A small network was shown many inputs. Here are its activations along a few directions, one row for each input.
In each table, some parts of the input vary, and every possible input appears once, in random order.
Descriptions start from the smaller parts, as in this example, which fits no table here: one of 5 places around a ring, together with either a single point or one of 9 places along a line or (one of 3 separate values, together with one of 4 places along a line).
Shared parts are said once, and a part with two or three values counts as separate values.

Other details of the inputs vary at random and push rows far along three fixed directions, the same in every table; ignore that.

A family of inputs:
r1:  12  13  14  20 -38 -45 -68  36 -61 -30  -8
r2:  -2  52   3 -64  26 -26  31  56  59  21  52
r3:  -1   4 -50 -14 -49 -16 -50 -36 -63 -43 -26
r4:  55 -41  79  60  41  30  74   4  -4  79 -29
r5: -12 -26 -37 -17 -57   2 -22 -23 -39 -50 -58
r6:  -82  -29  -89  -54   22    1   71 -107  120   14  -26
r7:  -71   -9  -94  -28  -17   18   40 -100   79  -13  -29
r8:  31   9  -3   1 -19  -6 -50  37 -82 -38   9
r9:  -9   5  -8   0  12  13  -1   0  31 -15  41
r10:  28 -41  33  70  -1  31 116   4 -34 105 -32
r11:  14  58  31 -58  44 -12 -24  39  42  -3  51
r12:  22 -17  72  61  20  18  56   2  -5  80 -39
r13:  24 -12   3  19 -46  16 -59  30 -49 -39  27
r14:  15  -5  35  78  35  26  71  27 -27  85 -41
r15: -13 -31  19  16 -30  -7 -56  24 -58 -53  27
r16: -17  62 -28 -87  18 -27 -22 -22  71 -14  27
r17:  38 -33  52  73  46  54  73  -4 -33  96 -33
r18:  -1  14  30   6 -20  11 -52  22 -85 -44  10
r19: -16   8 -17 -10 -50 -37 -39 -41 -30 -61 -24
r20:  19  58   7 -45  84 -30  10  60  42 -27  70
r21: -47   9 -53 -15 -62  15 -26 -41 -34 -26 -62
r22:  51 -38  43  80  45  12  76  24 -19  72 -34
r23:  31 -14  49  85  44 -16  61  12 -21  47 -19
r24:   7  46   2 -45  60 -14   6  54  29 -40  50
r25:  20  15  29  15 -41 -41 -69  26 -53 -26  -2
r26: -39  -7 -15 -27 -58  -2 -15 -67 -23 -51 -51
r27:   2  46  15 -47  47   1 -17  31  36   5  34
r28:  28   8  31  80  47  -4  54  14 -20  92 -20
r29:  56  44  34 -52  55 -15 -23  43  31 -10  70
r30:  68  26  37 -41  71 -42 -14  55  61 -12  67
r31: -59 -48 -85 -39   9  12  72 -96  99  49 -31
r32:   3   4   8  32 -53   8 -66  38 -49 -22  19
r33:  41 -11  36  -9 -43 -16 -58  13 -54 -41   1
r34: -71 -51 -56   7 -57   6   1 -73 -25 -16 -38
r35: -56 -32 -53  18 -97  20 -28 -66 -31   3 -56
r36:  17 -13  37  76  26  -4  57  24 -15  74 -44
r37: -31  -1 -32 -11 -39 -25 -17 -25 -33 -60 -36
r38:  25 -60  29  79  11  35  54   6 -15  79  -8
r39: -72  -7 -94 -25 -43  17  17 -89  73  11 -44
r40:  36  69  26 -38  53 -42 -46  58  30  -7  70
r41:  11  23   9  23 -14 -27 -41  18 -79 -40  12
r42:  28  46 -24 -73  50 -27 -20   0  59 -23  50
r43:  26   1   7  -1 -26  18 -51  37 -76 -43  -1
r44:  -72  -20  -84  -37   11   19   79 -111  114   24  -31
r45:   5  31  27 -49  47  -8  -9  33  62   0  24
r46: -14  -8 -10 -12  38   1  28   2  60   4  39
r47:  13 -41  15   9 -40  -3 -63  33 -56 -28  27
r48:  14  55  33 -56  65  -9  -2  33  42 -24  63
r49: -31  -9 -17 -25  16 -10  -3   2  62  15  19
r50:  35  49  46 -57  62 -40 -10  45  61 -37  72
r51:  31 -43  29  81   1  45  37   3 -20  66  -1
r52: -15   3 -16 -22  13  -4  -4  16  58  20  32
r53: -49   1 -52 -16 -46  16  -8 -50 -37 -49 -50
r54: -19 -13 -52 -13 -57  16 -18 -34 -62 -38 -55
r55:  19 -30  52  78  29  27  69  14 -26  39 -40
r56: -52 -29 -50  23 -87  27 -16 -80 -35 -33 -43
r57:   4   3  13  21 -53  10 -71  32 -39 -21  26
r58:  -3 -31  -7 -24  28   0   6   3  52   6  33
r59:  21 -25  14  12 -47  12 -62  30 -51 -27  30
r60: -49  15 -44 -77  51   1  60 -72 121  -7 -20
r61:   2   3  12  24 -48   9 -72  37 -43 -18  30
r62:  18 -28  50  82  32  17  78  21 -30  41 -40
r63:  -31  -45  -53   19 -102   36  -29  -76  -42  -18  -51
r64:   8  40   9 -49  52 -26   0  63  68 -14  25
r65:  -6 -20  18  18 -42 -11 -69  43 -49 -12  22
r66: -52 -19 -62  10 -73  20 -17 -69 -24 -46 -34
r67:  18   1  28  80  41  12  69  18 -27  93 -33
r68:  44 -46  65  66  41  40  67   3 -13  78 -38
r69:   1 -24  34  68   8  20 119   3 -39  84 -26
r70:   7  36  10 -48  46 -13  -3  51  70 -13  21
r71: -87 -23 -96 -48  -6   0  51 -94 106  45 -36
r72:  32  50  42 -57  38 -43 -32  50  60 -13  57
r73:  24 -16   7  23 -42  16 -60  35 -48 -34  30
r74:  30  64  36 -49  57 -26 -23  42  28 -32  77
r75:  17  29  20  16 -19 -23 -49  10 -71 -41  18
r76:   3 -14 -36 -11 -54 -31 -51 -28 -45 -52 -35
r77:  30   6  32 -12 -28  12 -54  17 -71 -31   9
r78:  -5   2 -42 -70  57   7  58 -28 120   4 -16
Description of these inputs: one of 3 separate values, together with either a single point or one of 9 places along a line or (one of 2 separate values, together with one of 8 places around a ring).
The inputs of r18 and r17 match in every part but the choice among 3 separate values. If r37 is changed in the same way as r18 into r17, which row does it become?
Answer: r22
The inputs of r73 and r7 match in every part but the choice among 3 separate values. If r43 is changed in the same way as r73 into r7, which row does it become?
Answer: r53
Change only the choice among 3 separate values in r58. List by row number the other rows that result.
Answer: r15, r49
Change only the choice among 3 separate values in r76. List by row number the other rows that result.
Answer: r1, r23
Change only the place on the ring of 8 in r21. List by row number the other rows that result.
Answer: r11, r14, r16, r27, r28, r40, r67
Change only the choice among 2 separate values in r60. List by row number the other rows that result.
Answer: r18
A walk changes only the place on the ring of 8. It starts at r12 and steps to r72. List the rest of the walk in order.
Answer: r25, r1, r36, r64, r70, r45

A family of inputs:
r79:   3   1  32  93 -25  35  23   3 -48  63 -19
r80:   7   8  36  12 -24 -45 -62  38 -44 -30  15
r81: -16 -17  -7 -27 -11  19   5   2  19  -3 -14
r82:  18   2 -12 -14  30  22  28 -36  25  16 -23
r83:  -9  -4  -5 -37 -25 -28 -54 -12  21 -25  -9
r84:   6 -24  17  74 -22  -5  -8  10 -46  42 -29
r85: -20  -5 -14 -25 -24  40   3 -29 -11  -4 -27
r86: -15 -48 -43   3 -20  17 -23 -36  20 -39  21
r87: -12   2 -27 -36 -43 -11 -25  -4  16  -2  11
r88:  33 -13  39  47 -15   6  24  -9 -71 -13 -38
r89:  47  24  33  -4  40   0 -22  36  22  25  46
r90: -15  27  -7 -25 -17 -28 -28 -35   5 -22   1
r91:   2  -7 -26  -6  15  -4  35 -12  23  -5 -36
r92:  2 40 29  3 72  7 30 53 33 19 45
r93:  -5 -22 -16 -22   3  10  32 -14  28  25 -17
r94: -17   0 -35 -39 -14 -11  17  -2  -1 -27  -6
r95: -21  13 -27  10  17   5  47 -33  -1  26 -18
r96: -41   9 -27 -10  -4  -7   0  10  11  -7  -7
r97:  17  -1  29  80 -13  12   3  -6 -53  48 -25
r98:   8  18  -2   1   3 -38 -45  48 -27 -38  19
r99: -13  11  -5 -13 -13  30  -2 -18  20  23  -8
r100:  31   3  49   6 -42 -13 -69   5 -61 -25   3
r101:  10 -35  26  24  59  33  32  40  54  16  74
r102: -10  17 -22 -35   5   3  10 -15 -11 -25   0
r103:   3   9   1 -48 -13  -9 -23 -33  -6 -44 -12
r104:   2  13   6   5 -36 -28 -58  58 -40 -16  39
r105: -21  18 -15 -26   8  23  19  -9   4 -23 -13
r106: -10  13   5  12  29 -17  53 -42  11  22 -20
r107:  27   1  23  -2  45 -18  52  15  36  -3  -7
r108:  39  23  26 -13  27   3 -19  40  13  33  57
r109:  31 -32  19  42 -26  11 -10  10 -53   7 -37
r110: -20  -9  -8 -13 -28  12  -1   3  32  18  -4
r111: -19 -43 -21  -6 -26   1 -22 -46  17 -56  17
r112: -18 -39 -36 -12  -7  16 -17 -11  18 -34  52
r113:   7  21  11   5  59 -25  24  57  24  14  46
r114: -22   5 -13 -16   0 -42   2 -16   5 -25 -14
r115:   4  11 -25  -4  13  11  27 -34   0 -14 -35
r116:   6 -17   8 -29   2 -12  -7 -15  16 -17 -23
r117:   4   1 -15 -32  10  24  28 -30   9  18 -11
r118:  14  44  13 -12 -11 -16 -58  49 -21 -27  60
r119:   8  16  28 -14  62   1  23  61  33   4  32
r120: -46  -7 -29   8 -47   3  -2 -10  10  18 -19
r121:  -4  10 -13  43  41   9  62 -34  11  50 -31
r122:  24 -35  23  54 -34   6 -22   7 -42  37 -33
The inputs of r109 and r116 match in every part but one. If r97 is changed in the same way as r109 into r116, which row does it become?
Answer: r90
The inputs of r118 and r79 match in every part but one. If r87 is changed in the same way as r118 into r79, which row does it become?
Answer: r110
Describe the family of inputs behind these rows.
Answer: one of 4 places along a line, together with either a single point or (one of 2 separate values, together with one of 5 places around a ring)
Change only the choice among 2 separate values in r102. List by row number the other rows that result.
Answer: r94
Change only the place on the ring of 5 in r83. List by row number the other rows that result.
Answer: r80, r107, r114, r116
